These are the activations of a small neural network, seen along a few directions. Each row is one input.
In each table, some parts of the input vary, and every possible input appears once, in random order.
A made-up example of a description, with smaller parts first: ring(8) and (point or line(11) or (values(2) and line(6))).
Shared parts are said once, and a part with two or three values counts as separate values.
In the rows, 128 means zero.

Other details of the inputs shift rows strongly along two fixed directions, in all tables alike. That doesn't count.

A family of inputs:
x1: [190  92 135 123 137 104 137 148 107 119 122 103  86]
x2: [102 110  47  75 118  86 145 127  43 144 112 130 160]
x3: [117 167  90 179 156 129 106 102 154 150 173 134 120]
x4: [ 94 168  98 119 132 139  97 103 181 122 126 124 149]
x5: [ 80 160 112 159 121 140 106 108 152 127 144 140 156]
x6: [ 98 125  40  70 128  91 140 135  43 145 101 124 138]
x7: [136 110 194 152 109 145 135 138 148 112 121 139 121]
x8: [ 95 114  43  95 137 111 155 117  31 175 107 136 134]
x9: [185 102 160 138 142 121 158 153  87 152 132 118 107]
x10: [145  78 168 126 123 137 159 140  88 140 111 147 113]
x11: [153  87 167  95 107 121 156 143 100 108 113 128 119]
x12: [104 115  57  69 109  76 155 128  45 144 120 141 167]
x13: [ 80 167 123 145 111 134 121 104 154 123 161 146 158]
x14: [144  73 158 133 132 147 150 139  86 139 104 137 106]
x15: [117 172  90 173 142 116 102 109 159 134 170 122 125]
x16: [149 106 186 115 118 139 126 136 174 102 117 133 129]
x17: [135 107 195 150 123 162 142 125 143 123 135 147 111]
x18: [121 190 111 166 130 115 114 123 153 141 172 122 157]
x19: [134 185 102 131 138 112 107 123 178 130 168 117 164]
x20: [ 90 175 103 138 123 139  99 105 166 120 126 126 147]
x21: [140  88 151 128 141 152 145 148  86 140  92 131  84]
x22: [184 112 155 135 147 126 112 137 179 109 136 104  91]
x23: [136 117 177 154 122 160 125 133 149 115 100 119  99]
x24: [ 76 176 104 154 130 146 101 116 153 128 132 134 134]
x25: [148 108 188 108 117 144 132 131 172  97 127 129 125]
x26: [147 101 177 121 127 149 116 135 171 102 110 122 123]
x27: [130 193 108 149 129 111 109 123 163 129 169 119 162]
x28: [153  88 145  84 136 132 133 154 115 115  84 112  98]
Description of these inputs: line(4) and (values(2) or line(5)).
A walk changes only the line(4) part. It starts at x8 and steps to x23. List the rest of the walk in order.
Answer: x20, x4
Change only the line(4) part in x7. List by row number the other rows that result.
Answer: x10, x12, x16

A family of inputs:
x29: [159 150 190 176 139 158  95 125 226 102 146 116 105]
x30: [ 82 142  91 110 117 119 126 111 121 134 137 144 163]
x31: [158  86 232 148 117 169 140 147 149 105 102 134  92]
x32: [166 102 129 126 138 116 146 145  93 141 123 115 106]
x33: [151  67 157  85 119 130 157 148  87 121  90 128 112]
x34: [177 114 175 138 137 134 126 142 159 114 131 114 105]
x35: [154 156 197 198 142 169  91 125 226 104 148 121 100]
x36: [122 141  53 105 132  83 141 121  75 153 153 127 155]
x37: [132  76 125  95 122 121 162 142  54 144  91 131 117]
x38: [129 138  47  91 127  73 145 141  48 154 124 110 145]
x39: [154 145 171 168 141 151 103 127 197 110 143 116 102]
x40: [145  78 169 109 113 133 154 142  94 121 102 135 117]
x41: [104 106  79  80 123 110 145 125  73 140 105 136 140]
x42: [ 75 168 121 157 128 156  98 102 175 124 138 146 146]
x43: [ 47 207  73 139 115 131  98 100 155 129 143 141 182]
x44: [100 176  53 125 135  93 117 108 129 146 170 130 166]
x45: [165  44 169  89 123 135 163 156  69 120  72 120  85]
x46: [ 84 209  73 166 138 121  96  97 172 143 186 138 167]
The inputs of x41 and x29 match in every part but one. If x31 is changed in the same way as x41 into x29, which row does it become?
Answer: x46
What is each input in this table made of?
Answer: values(2) and (point or ring(8))

A family of inputs:
x47: [163  77 149 105 139 140 164 153  68 148 109 130 105]
x48: [ 97 235  50 191 130  82  93 100 165 155 215 134 192]
x49: [159  97 165 108 111 130 165 150  75 133  89 119 102]
x50: [130 141 195 159 116 175 114 112 205  99 151 133 132]
x51: [122 127  91  74 114 100 149 141  65 138 102 128 169]
x52: [133 130 196 171 139 164 111 148 179 114 129 125  96]
x53: [ 90 163 130 139 114 140 121 108 163 125 152 125 161]
x54: [142  81 134 116 127 127 155 128  96 138  95 133  94]
x55: [180 149 186 199 133 117 119 138 193 127 181 119 122]
x56: [134 142 203 173 138 178 119 138 182 128 132 125 115]
x57: [157  83 153 108 144 140 158 144  72 148 115 130 108]
x58: [150 170 120 182 138  99 120 117 173 143 200 133 148]
x59: [119 148 180 162 124 158 115 121 195 104 138 138  98]
x60: [ 65 153   9  97 145  91 136 120  57 169 150 142 157]
x61: [ 70 154   9  85 121  83 120 110  72 151 114 140 193]
x62: [162  82 162  89 113 114 144 169  89 102  80 121 115]
x63: [158  64 151 119 110 128 148 144  78 113  81 111 110]
x64: [145 101 155 105 118 127 166 141  89 141 103 124 107]
x65: [159 187  89 149 163 123  85 113 207 123 175  98 117]
x66: [ 56 182  33 149 139 122 100 103 110 165 140 140 170]
x67: [101 140  96 135 118 123 125 114 110 140 109 134 127]
x68: [ 86 168 118 143 121 129 115 115 158 124 143 137 125]
x69: [147 103 167 164 136 158 123 144 121 127  93 123 104]
x70: [117 114  93  63 119  96 157 140  74 149 110 128 164]
x71: [162  77 157  69 126 120 158 143  88 128 104 133 132]
x72: [126 110 161 130 118 138 131 131 150 101 134 124 114]
x73: [107 141 106 126 143 137 140 126 107 158 139 136 142]
x74: [ 94 179 123 155 116 135 107 118 153 111 133 137 127]
x75: [184 145 183 194 142 120 114 122 191 122 194 132 121]
x76: [140 131 196 127 124 157 126 132 193 110 125 134 139]
x77: [145  83 150  81 119 109 147 161 103 115  96 123 119]
x78: [193 157 202 216 128 127 111 143 191 110 169 117 120]
x79: [142  64 133 108 121 125 153 130  93 126 103 120 113]
x80: [146  85 152 108 106 119 146 155  84 106 102 110 107]
x81: [143  91 160 149 150 157 123 127 129 134 116 136 100]
x82: [126 108  87  59 122 103 156 133  74 144 118 141 162]
x83: [ 96 163 118 158 144 152 101 119 166 127 159 146 129]
x84: [ 48 205  63 134 125 130 101  70 163 135 189 148 196]
x85: [106 106  75 102 124 101 151 120  66 157 103 133 122]
x86: [145  85 148  97 116 127 165 136  91 128 118 119 126]
x87: [ 65 162   7 108 121  89 131  98  54 162 117 143 163]
x88: [110 122  77 108 133 105 140 151  49 149 114 125 126]
x89: [ 52 174  32 142 145 119 107  99 116 171 148 142 169]
x90: [211 101 109  98 160  96 141 154 113 135 124  78  80]
x91: [114 121  75 108 133 104 142 150  40 145 110 126 128]
x92: [ 97 169 128 128 115 129  97 130 175 105 130 134 155]
x93: [121 135 190 160 122 162 101 113 203  84 154 134 116]
x94: [172 131  45  86 157  70 136 145  85 155 132  77 110]
x95: [ 45 214  51 144 126 126  95  82 171 132 179 160 159]
x96: [196 119 162 171 135 108 135 139 150 131 177 129 116]
x97: [146  76 130 128 145 143 140 138  93 144 106 135 102]
x98: [ 46 197  57 133 128 120  84  89 188 140 151 147 195]
x99: [107  89  74  94 118  99 149 122  64 145 110 120 141]
x100: [ 46 204  50 113 132 111  85  87 174 125 175 159 193]
x101: [138 151 205 144 113 162 110 138 199 102 117 126 143]
x102: [126 117 172 165 121 168 105 106 197 100 135 134 121]
x103: [154 203  94 159 152 117  81 125 198 124 157  82 123]
x104: [133 133 193 156 128 159 113 119 183  98 136 142  89]
x105: [136  82 146 103 113 115 150 149  93 113 112 114 109]
x106: [145  84 145  81 124 113 147 154 110 114 104 130 119]
x107: [149 143 212 180 132 182 118 144 166 116 117 123 113]
x108: [108 160 110 126 114 127 139 119 100 138 120 133 142]
x109: [ 93 140 121 151 127 146  99  86 175 116 151 139 147]
x110: [134 126 182 171 127 172 111 108 196 111 123 145  97]
x111: [136 119 189 145 133 161  97 114 209 101 122 142 127]
x112: [162  82 149  93 121 130 173 139  73 138 103 134 100]
x113: [142  78 134 129 146 139 144 140  94 148 102 129 102]
x114: [113 109  79  91 108  93 148 140  46 122 112 119 138]
x115: [ 56 197  37 112 130 112 124  76 112 160 168 156 176]
x116: [163  66 152  92 116 119 144 158  89 122  68 119 118]
x117: [153  66 149 117 110 127 146 144  85 118  86 110 109]
x118: [179 143  43  96 151  72 129 147  72 144 122  76 115]
x119: [124 159 199 176 113 163 103 131 198  94 125 130  96]
x120: [210 106 107  99 166  97 130 142 113 131 134  84  84]
x121: [143  78 139 100 115 123 148 141  95 108 122 126 107]
x122: [131 133 190 170 147 170 103 130 182 109 145 138  98]
x123: [153 117 186 148 130 160 137 154 119 133 107 119 110]
x124: [ 55 169  25 100 132 101 108  92 136 151 143 151 193]
x125: [155  87 153  96 121 128 176 141  79 141 101 128 101]
x126: [151  68 138 107 131 125 153 124  79 135  95 137  89]
x127: [137 129 192 136 123 157 103 134 210  87 132 142 122]
x128: [ 97 171 127 145 109 141 116 111 147 115 142 125 165]
x129: [161  78 164  99 104 126 164 154  70 121  95 107 117]
x130: [139 118 186 146 127 165  99 121 214 100 119 143 127]
What is each input in this table made of?
Answer: line(6) and (values(2) or (values(3) and line(4)))
The inputs of x52 and x83 match in every part but the line(6) part. If x68 is changed in the same way as x52 into x83, which row does it become?
Answer: x95
The inputs of x76 and x101 match in every part but the line(6) part. If x90 is changed in the same way as x76 into x101, which row does it become?
Answer: x103
A walk changes only the line(4) part. It starts at x124 and steps to x79. List the rest of the walk in order.
Answer: x54, x113
Change only the line(4) part in x61. List by row number the other rows that result.
Answer: x63, x69, x87
Change only the values(3) part in x128. List by row number the other rows that result.
Answer: x63, x114
Change only the values(2) part in x90. List by row number the other rows that result.
Answer: x58
Change only the values(3) part in x74. List by row number the other rows that result.
Answer: x87, x108

A family of inputs:
x131: [139 101 178 117 128 148 136 142 129 105  95 121  92]
x132: [121 134  55 145 148 117 127 101  83 158 143 125 122]
x133: [ 87 133  94  99 119 121 150 131  65 151 111 167 133]
x134: [165 105 183 134 104 135 145 156 138 100 120 103 109]
x135: [115 206 137 172 141 145  70 109 242 120 156 137 170]
x136: [125 149  65 113 130  84 132 130 103 152 141 125 166]
x137: [148 112 164 132 149 155 125 152 141 125 117 127 110]
x138: [105 150  58 111 138  90 125 129  96 149 156 114 127]
x139: [162  83 163 139 146 159 125 139 135 134  96 113 106]
x140: [115 200 129 182 140 130  83 108 220 127 174 128 145]
x141: [ 73 212 148 192 107 155  94  96 186 123 188 144 188]
x142: [138 122  94  91 135 107 126 143  97 135 115 117 131]
x143: [108 131 164 130 119 145 133 128 140 115 111 134 127]
x144: [163 106 178 104 109 139 121 142 137  80  87 110  86]
x145: [148 113 122  99 117 119 141 146 110 114 106 111 131]
x146: [153 142  81 141 128  74 145 121  88 146 154 125 126]
x147: [183  77 200  92 136 148 160 119 164 120 147 136 102]
x148: [105 121 153 149 113 160 131 116 139 140 102 149 119]
x149: [107 106  94 105 122 126 134 115  98 133  94 115 124]
x150: [ 70  93  54 103 117  89 122 101  97 126 147 165 169]
x151: [149 100 198 137 119 150 147 149 121 119 110 125 135]
x152: [136 118 101 127 152 122 143 143  84 144 145 124  99]
What is each input in this table made of?
Answer: values(2) or (line(4) and line(5))
Change only the line(4) part in x139. List by row number the other rows that result.
Answer: x132, x148, x149
Change only the line(5) part in x137. List by row number the other rows that result.
Answer: x135, x136, x139, x142
Change only the line(4) part in x140. List by row number the other rows that result.
Answer: x135, x145, x151
